These are the activations of a small neural network, seen along a few directions. Each row is one input.
Each table varies a few parts of the input and shows all the possible inputs, shuffled.
A made-up example of a description, with smaller parts first: one of 8 places around a ring, together with either a single point or one of 11 places around a ring or (one of 2 separate values, together with one of 6 places along a line).
Shared parts are said once, and a part with two or three values counts as separate values.

Other details of the inputs vary at random and push rows far along two fixed directions, the same in every table; ignore that.

A family of inputs:
row 1: [-11   4  -1 -41 -14  -4   6 -29 -22 -14  38  37]
row 2: [-21  -2  17 -25   9 -25  14  -5 -25   7 -29 -16]
row 3: [  4   0   0  18 -12  16  -7  15  16   1  -2 -12]
row 4: [-16   1   8 -14   0 -15   2  -2 -13   1 -24 -12]
row 5: [  4  -4   4  13 -13  19  -2  24  15   1   5 -14]
row 6: [-29   4  10 -33 -15   9   5 -14 -24  -1  42  20]
row 7: [  8  -2  -3 -17 -19  18   9  -2  -3 -11  43  25]
row 8: [-23   1  18 -40  36 -49  10 -38 -46   7 -26  10]
row 9: [ 22 -13   4  27  26 -12  11   6   4   9 -40 -23]
row 10: [-21   4  18 -18  13 -29   8 -19 -26   7 -30 -13]
row 11: [ 26  -2 -13  12 -23  27  -3  14  25 -13  25  12]
row 12: [  2   2 -11  15 -29  28 -21  17  26 -10  20   3]
row 13: [ -5 -10  -8 -13 -13  16  -2   5  -2 -15  28  25]
row 14: [  6   1   4  17   1   6   8   8  11  16  -4 -15]
row 15: [ 22   5  -4   6  -1  -4  -6   2  12  -7 -14   2]
row 16: [  7 -12  -4   8   3   0  -3  13   7 -10 -14   0]
row 17: [  6   4 -12  22 -24  30 -12  12  25   1  27   3]
row 18: [ 14   7   4   5 -15  -1   4   9  12   4 -12 -19]
row 19: [ 20   7   8  14   1 -21   5  10  11   9 -50 -38]
row 20: [-23 -10  23 -44  34 -34  30 -34 -51  10  -8   7]
row 21: [ 24 -11   3  30  29 -13  13   3   8  13 -40 -22]
row 22: [ 11  10   3  28  14 -19  -7   4  17  18 -46 -26]
row 23: [  6   0  -6  16 -22  35  -9  20  24   1  30  -1]
row 24: [ 10   1   6  27  12 -16   0   6  11  14 -46 -34]
row 25: [ 10  19 -30  17  26   6  16  22  16 -13   7 -29]
row 26: [ 0 -7 -6 -5 -5 20  5 -7 -7 -3 43 25]
row 27: [-29   6  21 -34  23 -42  24 -39 -40  21 -19  -5]
row 28: [ 20  -3   2  28  27 -20  -4   4   9   7 -45 -17]
row 29: [ 16 -12  -9  20 -11  35  -4  21  18  -9  29  12]
row 30: [-29  -3   5 -48   9 -16   6 -41 -40  -5  30  36]
row 31: [-13  21   3 -33 -18 -14  -5 -22 -16  -1  12  15]
row 32: [ -2  -7  -9 -10  -6  18  -4  -8  -3  -8  38  27]
row 33: [13 -7 -5 18  9 -1 -2  0  7  0 -8  0]
row 34: [ -4  31 -24   7  17   1  13  22   9  -4   0 -43]
row 35: [-31   1   8 -40 -19   9   7  -6 -22  -4  36  19]
row 36: [ 11   3   5  28  14 -16   2   3  15  17 -44 -31]
row 37: [ -7   6  -6 -11   6  -5  -7 -24  -9  -1  21  32]
row 38: [ 11  -6 -10  13  -4   6 -16  17  16 -12  -8   9]
row 39: [-19   1  -5 -29   1  -3   3 -37 -21  -3  42  41]
row 40: [-25  11  -3 -26 -19   1 -14  -7 -10  -7  15  20]
row 41: [  5  10  -8  16 -10   9 -23   9  21   3  -4  -5]
row 42: [  5 -10  -9   6  -6  10 -10   6   7 -13  14  14]
row 43: [-11 -15  16 -25  19 -21  23  -4 -31   1 -16  -1]
row 44: [ -6   3   1   1 -12  14   3   1   1   8  23   2]
row 45: [  8 -15  10   6  22 -18  11   5  -8   2 -35 -15]
row 46: [ 16 -14  -9  17 -13  33  -5  24  19 -11  29  11]
row 47: [ -4  -2   7  -5  21 -22  -2 -12 -15  -2 -24   5]
row 48: [-13  15 -10  -6 -22  12 -22 -12   5  -1  34  23]
row 49: [ 17 -10  -1  18  14   7  13   2   6   8   0  -2]
row 50: [  8   4   5  21   9 -16 -12  16  11   8 -52 -32]
row 51: [ 15 -10 -12  21 -12  32 -11  16  21 -12  26  14]
row 52: [ -5  -1 -10  -8 -10   9 -18  -3   1 -15  27  31]
row 53: [ 13  -7 -14  22 -13  28 -16  13  23 -15  23  16]
row 54: [ 10   1  -3  24  -4   6 -12  14  23   5 -18 -20]
row 55: [ -1  10   0  10  -5   0 -17   5   8   2 -14  -6]
row 56: [ -7   6  21 -29   1 -24  24 -11 -24  11 -16 -17]
row 57: [  3  -3  -1  13 -14  15  -8  18  16  -1  -1 -12]
row 58: [-12   1  12 -10   8 -14   7  -9 -13  11 -16 -14]
Each input here is: one of 2 separate values, together with either a single point or (one of 4 places along a line, together with either a single point or one of 6 places along a line).
Changing only the choice among 2 separate values turns row 32 into row 58. The same change can be made to row 53. Which row results?
> row 10
Which other rows does row 13 become when the place on the line of 6 takes its other values? List them by row number.
> row 9, row 21, row 32, row 45, row 51
Start at row 15 and move only the place on the line of 4, one step at a time. The first step leads to row 1. Which rows follow, in order?
> row 11, row 7
Which other rows does row 56 become when the choice among 2 separate values takes its other values? List them by row number.
> row 7

A family of inputs:
row 59: [ 21  -9  -2  29   9   5   0  23  19   2 -25 -17]
row 60: [-18  10   4 -22 -10  -3  -3 -14 -12   3  13   8]
row 61: [13 -5 -9 15 -8 17 -9 11 18 -4 10  8]
row 62: [  8   3  -9  14 -16  20 -14  15  22  -4   9  -1]
row 63: [17 -9 -6 21  0 17 -5 14 16 -5  7  2]
row 64: [-14  -4   9 -28  12 -16   9 -27 -29   0   8  19]
row 65: [  1  -9  11  -1  22 -19  19  -1 -12   8 -28 -17]
row 66: [ 15  -6   4  16   9  -5  10  14   6   5 -26 -24]
row 67: [ -2   8  -5   3 -19  17  -9  10  11  -2  18   1]
row 68: [-11   4  -2 -12 -10   6  -3  -2  -4  -5  18   8]
row 69: [ 11  -6  -7  16  -2  12 -11   2  13  -6   6  12]
row 70: [  2   2  -9  -1 -21  21 -11   3  12  -8  33  21]
row 71: [  0   2  -6   4 -14  18  -1  11  11  -5  16  -2]
row 72: [ 14 -13  10  13  24 -14  16   5  -2   7 -31 -21]
row 73: [-19   4  12 -24  11 -30   3 -22 -25   6 -19  -2]
row 74: [-3  1 -1 -8 -6  4  0 -1 -4 -5 14  9]
row 75: [-19   5   4 -30  -4 -12  -1 -26 -23  -3  17  24]
row 76: [-12   7   0 -10 -13   9   3  -1  -4   1  17   0]
row 77: [-27  10   8 -32  -3 -21  -1 -27 -26   5   6  12]
row 78: [  8   9   2  13  43 -35  19   0  -6  12 -54 -42]
row 79: [ 16  -5  -7  25  -2   9 -11  12  21  -2 -10   1]
What is each input in this table made of?
> either a single point or (one of 4 places along a line, together with one of 5 places along a line)

A family of inputs:
row 80: [ -7  25   2  11 -22  -1 -13  19  19  10 -26 -39]
row 81: [ 16  -6   1  19   9   0   3  11  10   2 -18 -13]
row 82: [ 16  -7  -1  20  10  -5  -5   6  11   1 -24  -6]
row 83: [-14  -1  -6 -24 -13   8  -9 -21 -12 -11  41  41]
row 84: [-15   0  -5 -26 -14  13  -1 -17 -14 -10  49  35]
row 85: [ -6  -6  13 -15  25 -26  19 -11 -25   6 -23  -9]
row 86: [ -6  -5  13 -11  24 -29  11 -17 -23   7 -27  -4]
row 87: [ -7  -6  13 -15  24 -25  23 -10 -25   7 -22 -13]
row 88: [ 4 -3 -8  4 -8 15 -6  2  8 -5 22 17]
row 89: [ 37  -8 -10  50   4  20  -4  38  39   0 -23 -26]
row 90: [ -2  -1 -13  -5 -19  30  -2   3   6 -11  51  23]
row 91: [ 25  -7 -15  36 -15  31 -19  23  36  -8  12   6]
row 92: [-31  28  15 -26  -6 -31   1 -10 -17  16 -31 -33]
row 93: [ -9  -3   1 -16   0  -1   2 -14 -13  -3  17  20]
What is each input in this table made of?
> one of 2 separate values, together with either a single point or one of 6 places along a line
Changing only the choice among 2 separate values turns row 92 into row 80. The same change can be made to row 82. Which row results?
> row 83
Which other rows does row 93 become when the choice among 2 separate values takes its other values? List them by row number.
> row 88
